[[ -1  18  12  -3  -6]
 [-11   9  28  10   8]] result: 12

[ -8   8  18 -17   2  35] result: -17

[26 17 23 14  8] result: 23

[[16  7  0  3 26  4  8]
 [36 10  3  1 10  3  5]] result: 26

[-20  28 -27  22 -21] result: -27

[[ -4  -7 -10  -9 -29]
 [ -8   2  -3   4  -9]] result: -10
---
[189 187  22 118 244] -> 244
[ 903 -229  376  477 -342 -124 -699] -> -699
[5 4 8 0] -> 0
[8716 8353 6770 2474 7031] -> 7031
[231 101 242  20  78] -> 78
[-943  581 -469 -181 -966  922] -> 922
[ 22 844 691 139 683] -> 683
---
-28	-23	-7	12	26	27
-34	29	-14	-7	25	-33
12	-24	-4	25	-3	-25
out -4

28	-5	5	-26	21
23	0	0	25	30
22	-7	0	-25	-32
out 0

-36	-1	-20	-3	15	-5	-18
-6	7	11	-17	1	-22	-2
-13	8	17	-13	0	-19	-2
out 17

-34	-23	-13	-15	35	29
-16	-8	6	4	13	5
-32	-31	-1	-16	20	23
out -1

-22	4	14	-1	-3	5	5
-29	-1	12	-5	-5	5	-1
-20	-5	10	-5	1	5	-4
out 10

-25	0	2	7	9
16	-1	4	-24	6
-19	-3	5	27	-17
out 5

9	-5	8	23
8	-18	6	19
6	6	9	27
out 9
---
[[-110.986, -153.781, 76.253, -136.091, -132.945, 45.559, -135.571], [235.934, 158.282, -106.796, 43.805, 238.551, -27.413, 159.081], [197.805, -66.487, 19.396, -190.110, -8.253, 137.475, 30.682]] --> -8.253
[-77.7, -93.8, 155.0, -1.5] --> -93.8
[124.39, 60.96, -39.30, -123.32, -151.93, -118.64] --> -123.32
[[-2.1, 1.6, -1.9, 0.5, -1.9, 1.6, -2.0], [0.2, -0.5, 1.9, -0.5, 0.5, -0.7, 0.7], [0.5, 0.5, 1.1, -0.2, 0.5, -0.1, 2.5]] --> 0.5
[151.642, -139.196, 104.052, 109.100, 159.287, 132.707, 32.401] --> 159.287
[-0.1, -1.1, -0.4, 1.1, 1.5, 0.9] --> 1.1
[1.832, 1.975, -1.292, 0.462, -0.152, 0.272, 1.248] --> -0.152
[-0.081, 0.135, -0.109, 0.080, -0.088] --> -0.109
[0.126, 0.083, -0.026, 0.056, -0.183] --> -0.026
[[11.0, 14.6, 17.9, -4.7, 9.8], [13.9, 13.9, 5.3, -1.6, 0.4], [8.0, -7.4, -11.8, 10.4, 12.7]] --> -11.8
---
array([[ -2,   0,   3,   6,  -4,   3,   4,   0,   7,  -3,   4,  -2],
       [ -9,   1, -20,  29, -28,  15,  24, -10,  30,  -7,  25, -24],
       [ -6,   0,  -6,  15, -16,   8,  13,  -4,  16,  -4,  14, -13],
       [ -5,   0,   2,  12, -16,   6,  10,  -1,  13,  -4,  11,  -9],
       [ -1,   0,  -4,   3,  -4,   1,   3,  -1,   2,   0,   3,  -3]])
3

array([[  2,  24,  21,   1,   3, -19,  25,  -6, -18, -19,  21,  23,   4,
        -23,  -2, -20],
       [-21,  19,  20, -19, -25, -19,  20, -26, -20, -17,  21,  18, -12,
        -20, -20, -17],
       [-26,  23,  14, -25, -27,  26,  18, -29,  27,  27,  18,  24, -17,
         25, -26,  26],
       [-26,  23,  20, -21, -23, -10,  25, -26, -10,  -5,  23,  24, -17,
         -4, -24,  -8],
       [-25,  14,   7, -27, -26,  -8,  15, -26,  -6,  -6,  12,  15, -23,
         -9, -25, -10]])
21

array([[ 10,  34, -17, -14,  -8,   4, -10,  29,  -6, -20],
       [ -2, -24,  -1,  18,   9,   3,  14,  -7,   9,  12],
       [ 18,  13,  -4,   9, -25, -14,  25, -27,   6,  13],
       [  2,  -3,  -5,  12, -28, -13,  -4, -19,  19,   2],
       [ 33,  27,  10,   4,  -3, -14, -23,   6,   7,   5],
       [  5, -10, -19,  26,   5,   9,  12,  21,  25, -21],
       [ -3,  -5, -33,  -3,   9,  11,   7, -13,  -6, -18],
       [ 17,  19, -30, -18,  17,   4, -15, -19, -18, -18],
       [-28, -12,   9, -22,   4,   5,  -2, -24, -10, -23],
       [ -5, -14,  18,  -3,  28,   5, -26,  19, -11,  21]])
-17

array([[ 21,  21,   0,  16,  -9,  28,   5,  16],
       [ 18,  24,  -4,  12,   0,  21,   5,   8],
       [ 18,  12,  14,  -5,  10,   7, -13, -11],
       [ -6,   3, -30,  22,   9,   3,  30,  14],
       [ 17,  18,   1,   9,   0,  17,   2,   6],
       [ 16,  16,  -3,  17, -13,  26,   8,  19],
       [ -8,  -2, -28,  25,  -2,   6,  31,  23],
       [ 12,  12, -10,  21,  -9,  22,  15,  21],
       [  8,   7,  -7,  18, -15,  20,  12,  22],
       [-16, -20,  -7,  -3,  10, -19,   7,  -7]])
0

array([[ 27,  27,  27,  27,  26,  27,  22,  27,  27,  26],
       [ -4,  12,   1,  27,   6,  14,  -9,   4,   2,   1],
       [ -9,  -6,  -5,  27,  -1,   5, -15, -11,  -5, -11],
       [-23, -21, -23,  22, -21, -15, -25, -26, -23, -25],
       [-24, -17, -22,  27, -16,  -8, -26, -24, -21, -25],
       [ 20,  21,  21,  -4,  19,  15,  23,  24,  21,  24],
       [-25, -20, -25,  23, -20, -15, -25, -24, -24, -24],
       [ -8,  -9, -17, -27, -17, -20,  -3,  -8, -17,  -7],
       [ 25,  22,  26, -12,  24,  19,  26,  24,  26,  25],
       [-23, -20, -23,  20, -22, -15, -25, -24, -23, -25],
       [ 24,  20,  23, -25,  20,  13,  25,  24,  23,  24],
       [ 18,   6,  16, -28,   6,  -2,  21,  11,  14,  13]])
27
